Each row below holds a small network's activations on one input, seen along a few directions.
In each table, some parts of the input vary, and every possible input appears once, in random order.
Descriptions start from the smaller parts, as in this example, which fits no table here: one of 5 places around a ring, together with either a single point or one of 9 places around a ring or (one of 3 separate values, together with one of 6 places along a line).
Shared parts are said once, and a part with two or three values counts as separate values.

Other details of the inputs shift rows strongly along three fixed directions, in all tables alike. That doesn't count.

Rows:
r1: [ 15  17 -35 -14  42 -22  27   8  48  28   3]
r2: [-38  46  -5  15  86  -8  41  39   7   7 -42]
r3: [ 42  28 -39 -11  25 -16   2  46  31 -51   8]
r4: [ 24  -4  -9  -7 -35  13 -15  10 -16 -59  10]
r5: [ -4 -14   4  -2 -10  -7   0 -32  -1  20  20]
r6: [ -3  12  28  34  28  24 -15  15 -43 -73 -48]
r7: [  8  16 -36 -21  24 -16  46   6  49  20  -7]
r8: [  7  16 -31 -14  29 -22  42   6  52  20   1]
r9: [-40  -4  45  24  53  -3  -2   2 -35   0 -36]
r10: [ 26  37  -3 -15  24 -19  53  24  44  35  11]
r11: [ -6 -25  -2 -24 -15  11  -8   0  -8  24   7]
r12: [-58   0  42   5  51   0   9   7 -41 -12 -15]
r13: [ 39  -4 -17  15 -20  17 -21 -12 -13 -47   9]
r14: [ 40  -4 -15  18 -15   8 -25 -13 -16 -48  16]
r15: [ -4  11 -23 -29  27 -24  35  31  49  17   8]
r16: [-14  -3   1   3 -30   3   1 -10  -3  27  11]
r17: [-14   4   5   4 -24  -7  -8 -13  -2  28  19]
r18: [ 40  -3 -22   8 -23  22 -17 -12 -16 -48   0]
r19: [ 31  -3  -7  -3 -21  12 -34  10 -17 -52  17]
r20: [-13 -18  11 -18 -14 -10  -8  -6  -3  17  26]
r21: [-15 -20   8 -22 -21   9  -1  -4   2  16  14]
r22: [-50   5  31  14  43  22  20 -19 -34  -8 -33]
r23: [-14 -15  11 -22 -16  -2  -8  -7   0  16  22]
r24: [ 45  31 -46   1  15 -11  27  20  39 -54  -1]
r25: [ -7 -25   3 -17 -11   6 -12   0  -4  23  16]
r26: [ 45  37 -42   3  21 -21  19  17  39 -53   6]
r27: [-51  20  31  24  45  14  -2   0 -43   5 -29]
r28: [ 26  15 -16  17 -47  14 -14   3 -17 -49   4]
r29: [ 39  -4 -19  12 -21  19 -19 -12 -14 -47   6]
r30: [ -6 -19  16  -4 -26   1  -2 -12  12  21  -4]
r31: [  3 -18  -2  -1  -2  -1  -9 -28  -4  27  16]
r32: [  2 -14  -1  -6  -4   7 -10 -29  -1  26  11]
r33: [ -6  -5  -7  -2 -25  13  -6  -8  -7  35   0]
r34: [ -5 -22   5 -17  -5  -4 -17  -2  -7  23  23]
r35: [ 15   6 -22 -13  26 -24  26  26  54  29 -16]
r36: [-48   2  50  22  46 -10   6  -3 -32  -7 -34]
r37: [-11  30  12  42  25  27 -13  18 -58 -72 -34]
r38: [  1 -19  -5  -6  -9  18  -3 -25   1  27   4]
r39: [ 21   0  24  -2 -13  14   5  -8 -11  40  19]
r40: [ -5 -16  20   0 -19 -15 -10 -15   8  21   7]
r41: [  4   8 -30 -32  31  -9  27  34  47  25  -1]
r42: [ -7  47 -11   1  67   1  35  53  -3 -84 -42]
r43: [-41  -1  22  11  47  26  13 -17 -42   0 -40]
r44: [ -6  -5   0   8 -15  -3 -15  -8  -7  34  18]
r45: [  7  11 -14 -11  21 -33  33  23  59  22 -10]
r46: [-49   1  51  23  47  -9   8  -1 -31  -7 -33]
r47: [-14  -1  -2  -3 -33   7   4 -11  -3  28   3]
r48: [-14   4   5   1 -26  -3  -7 -14   0  28  16]
r49: [ -5 -22  16  -3 -25  -6  -2 -12   8  21  -1]
r50: [ 32   0   8  14 -34  -3 -27  -3  -3 -53   3]
r51: [ 25  16  -8  27 -37  -1 -24   3 -18 -51  20]
r52: [-14 -16  11 -19 -15  -6  -9  -6  -1  17  25]
r53: [ -7  -5  -4   2 -23  15  -9  -7  -2  34   4]
r54: [ 42  -7   1  19 -24  -5 -36   2 -10 -46   4]
r55: [ -7   0   0   5 -16   0 -17  -9  -5  35  15]
r56: [  3 -24   8  -7 -20   5  -9  -9   3  28 -12]
r57: [ 40  -9  -1  17 -29   6 -30   4  -6 -46  -3]
r58: [-13   1   5   6 -24 -11  -7 -13  -4  28  21]
r59: [ -7 -25   1 -20 -12   8 -10   0  -5  23  14]
r60: [  3 -25   8  -7 -20   3  -9  -9   2  28 -11]
r61: [ 47  47 -47  13  16 -20   4  40  31 -42   5]
r62: [ -6  -6  -7  -1 -24  12  -6  -7  -8  35   1]
r63: [-15  -1   1   1 -31   9   1 -10   2  28   8]
r64: [ -5 -21  13  -7 -27  -3   0 -12   6  21  -8]
r65: [ -4 -16   4   0 -10  -7   1 -31   0  20  21]
r66: [-49   4  28  10  41  20  23 -20 -38  -8 -37]
r67: [ 23  -6  -6  -3 -33  11 -18  10 -14 -58  17]
r68: [ 15  11 -18 -11  33 -34  18  24  55  30  -8]
r69: [ 32  -8  -8   2 -19   5 -33  12 -19 -51  23]
r70: [ -5 -20  13  -8 -28  -1   0 -13   8  21  -9]
r71: [-60  19  34  27  35  10  13   1 -41  -2 -28]
r72: [ 15  12 -17 -14  31 -30  18  23  56  29 -12]
r73: [ -6 -24  -2 -25 -16  13  -8  -1  -7  23   7]
r74: [ -6 -11   4  -6 -12   0  -1 -33   3  20  15]
Each input here is: one of 2 separate values, together with either a single point or (one of 4 separate values, together with one of 9 places along a line).
Changing only the choice among 2 separate values turns r33 into r47. The same change can be made to r1. Which row results? -> r26
Changing only the choice among 2 separate values turns r13 into r8. The same change can be made to r6. Which row results? -> r30
Change only the choice among 2 separate values in r32. List by row number the other rows that result. -> r74
Change only the choice among 4 separate values in r14. List by row number the other rows that result. -> r9, r44, r69
Change only the choice among 2 separate values in r10. List by row number the other rows that result. -> r39
Change only the choice among 4 separate values in r28. List by row number the other rows that result. -> r4, r7, r64

Rows:
r75: [ -5 -10   4  -6  -6  20 -10  -3 -28 -17   1]
r76: [ -9  10  11  16 -14   8  -9  -5 -26 -12   5]
r77: [ 47  -4 -18 -11 -11 -28  -4  25  45 -22   5]
r78: [  1   1   3  16 -11  22  -6 -22 -20 -10 -12]
r79: [ 58 -11 -42 -23 -34 -17  -6   6  47  -9  31]
r80: [ 61 -13 -53 -33 -62 -10 -13  12  51   4  51]
r81: [-35 -19  20 -24  17 -15   7  -1  12  58   5]
r82: [ -8   7  17  19 -15   0 -14  -5 -21 -12   4]
r83: [ -2   3  -3  15 -16  22  -5 -17 -25  -8  -4]
r84: [-12 -26  18  -6 -20 -26   3 -22  31  84   6]
r85: [  2 -17  11  -1  -2  17 -10 -11 -21 -19  -4]
r86: [ -6 -13   0  -4  -5  23  -8  -7 -26 -18  -4]
r87: [  0   0  11  21  -6   6  -9 -19 -21 -13  -4]
r88: [ -3 -15  18   2   0   2 -20  -1 -21 -19   2]
r89: [ 25  40 -25  16  38  -5  28  21  22 -38 -23]
r90: [  1  58  -7  30  77 -19  29  42   9 -57 -40]
r91: [ -4   9   2  15 -10  19  -5 -12 -29  -9  -4]
r92: [ -4   6  19  19 -10   0 -17  -7 -20 -12   1]
r93: [-41   2   8  -5  14  -2  20  -9   5  67   1]
r94: [  2 -19   3  -5 -10  22 -12 -15 -18 -16  -6]
r95: [-20  22 -14 -27  62 -35  43  43  51  27 -10]
r96: [-47 -11  16 -24  26  -6  18   5   2  52   1]
What is each input in this table made of? -> one of 2 separate values, together with either a single point or one of 10 places around a ring
Change only the choice among 2 separate values in r75. List by row number the other rows that result. -> r91

Rows:
r97: [-35 -29  11 -25 -23   7  -1   0 -11  55  17]
r98: [-22 -21  13   8 -12  -5 -10 -29  -1  64  11]
r99: [ 20  33  -8  13  40 -23  25  25  35  -6 -20]
r100: [ 42  12 -54   1 -38  26  14 -24  22   9   2]
r101: [ 45 -20 -13 -22 -23  -8 -11  10  30  -6  20]
r102: [ 11  24   4  39 -30  18 -22  12 -45 -64  -4]
r103: [-22 -33 -14 -28 -14  40  15 -39 -11  56  -5]
r104: [  7  40 -17  13  39 -18  36  19  33 -11  -6]
r105: [-24  -5  16  -2 -20   2  -6 -28  -5  65  16]
r106: [  8   5   6  10  -4  23 -29   4 -45 -84   0]
r107: [  8   7   6  11 -11  27 -30  15 -48 -81   0]
r108: [ 39   5 -27   5 -33 -19   0 -11  23   0  26]
r109: [ 33  15 -30   2 -43  -9  -7   4  23   6  27]
r110: [ -9  51  -7  12  78 -41  49  47  53 -13 -48]
r111: [-24 -42  12 -20  -4   3 -15 -17  -3  55  15]
r112: [-15 -21  20   3 -14  -8  -8 -30  -1  64   6]
r113: [-58  -1  70  41  33   9  -6 -17 -63 -13 -47]
r114: [ 11  10   9   8  -4  26 -30  10 -47 -81  -2]
r115: [ 42 -21 -22 -22 -23  -9 -15   7  28  -4  23]
r116: [-43 -33  64  11   8  19 -27 -15 -66 -26 -25]
r117: [ 33 -16 -29 -23 -24 -12  -2   1  21 -10  30]
r118: [ 38 -20 -14 -22 -34 -17 -15  15  42 -17  15]
r119: [-70  22  24   6  65 -12  36  -7  -6  58 -27]
r120: [-15  37 -18 -18  90 -20  58  47  41 -14 -22]
What is each input in this table made of? -> one of 2 separate values, together with either a single point or one of 11 places along a line
Changing only the choice among 2 separate values turns r119 into r106. The same change can be made to r113. Which row results? -> r116

Rows:
r121: [-30  -2  19  19  -9   9 -10 -27 -23  21  -7]
r122: [ 16  11 -12  16 -25  -4  -5  -7  -1  -7  10]
r123: [-31  -2   8  -8  13  -9  31 -19  16  70  -9]
r124: [ 15  17 -10  16 -21  -3  -8  -8   1  -9  13]
r125: [ 10   8 -24 -21  -1 -18  29  10  42  43   2]
r126: [ -3  29  -1  14  41   9  14  14 -12 -34 -35]
r127: [-15 -15  49  20  -3 -20 -22 -11 -14  20 -10]
r128: [  1   8 -21 -25   4 -22  17  20  44  40  20]
r129: [-28   3  24  20  -5   7  -4 -27 -28  20   9]
r130: [-24 -29  19 -16   7  17  -9 -19 -23   9  -6]
r131: [ 12  -1  -7  -3 -20  -3  -9  13   0 -12  13]
r132: [ 13   5 -35 -18   5  -7  24   3  40  50   8]
r133: [-23  25 -10 -21  73 -26  41  37  29  11  -6]
r134: [-20 -10   9  17   0  21   0 -34 -31  24  -4]
r135: [ 17  -7  -6  -9 -20   3  -1   7   2 -15   5]
r136: [-18 -24  51  11   1 -18 -21  -4 -13  14  -4]
r137: [ 10 -17  -9 -13 -13   0  -8   9   5 -20   9]
r138: [ 13   8 -10   6 -23   1 -13   2   2  -8   3]
r139: [ -4  27  -5  16  41  13  17  13 -13 -33 -30]
r140: [ 11  -7  -6  -2 -21   4  -6  11   6 -15   8]
r141: [ 28   1  15  26 -17 -30 -19  -7  16  -8   2]
r142: [ -9  20   5   4  43   9  16  22  -6 -40 -28]
r143: [ -8   9  -9  -3  55  10  14  19 -15 -39 -23]
r144: [ 19  -7 -14  -6 -12  13  -5   0   2 -12   7]
r145: [ 10 -10 -10 -15 -11  -2 -16   8   5 -18   9]
r146: [-27  -6  22  11  -9   6  -8 -11 -31  22  -3]
r147: [ 10  -5  -7 -14 -11  -4 -14   9   1 -18  20]
r148: [ 23   5 -16   9 -19   8  -3 -19   4  -8   1]
r149: [-25 -30  15 -13   9  21  -6 -19 -25   9  -2]
r150: [ 20  -9 -17  -6 -14  15  -6  -1   0  -8  11]
r151: [-12  28   4  21  34   4  15  24 -10 -35 -31]
r152: [ 21   2  -7   2 -21  10  -4  -4   3 -10   0]
r153: [ -1  31  -9  24  41  11  19  -1 -11 -33 -29]
r154: [ 10  -2  -8  -3 -19   2 -13  10   4 -14   8]
r155: [ 15  15  -5   8 -20  -1  -8   2  -2  -9  19]
r156: [-38   5   9 -11  15 -13  19  -2  15  73   2]
r157: [ 12 -10 -10 -14 -13  -6 -11  11  -1 -17  15]
r158: [-22  -8  21  14  -7  17  -1 -33 -23  18  -9]
r159: [ 17 -16  -6 -21 -12   1  -5   4   2 -21   5]
r160: [ 12   5  -2  -2 -17   0  -8   9   0 -14  25]
r161: [-23 -19  22  -5   0  20  -7 -16 -24  14  -8]
r162: [ 17 -16  -8 -19  -8   7  -8   1   7 -21   5]
r163: [ 14 -16   2 -23  15 -50   5  18  57  32  11]
r164: [ 15   5 -12  17 -26   2  -2  -9   5  -9   5]
What is each input in this table made of? -> one of 4 places along a line, together with either a single point or one of 10 places along a line
Changing only the place on the line of 4 turns r158 into r152. The same change can be made to r148. Which row results? -> r126
Changing only the place on the line of 4 turns r124 into r128. The same change can be made to r129. Which row results? -> r160
Change only the place on the line of 10 in r147. List by row number the other rows that result. -> r130, r133, r137, r143, r145, r149, r157, r159, r162
Change only the place on the line of 4 in r137. List by row number the other rows that result. -> r140, r151, r164
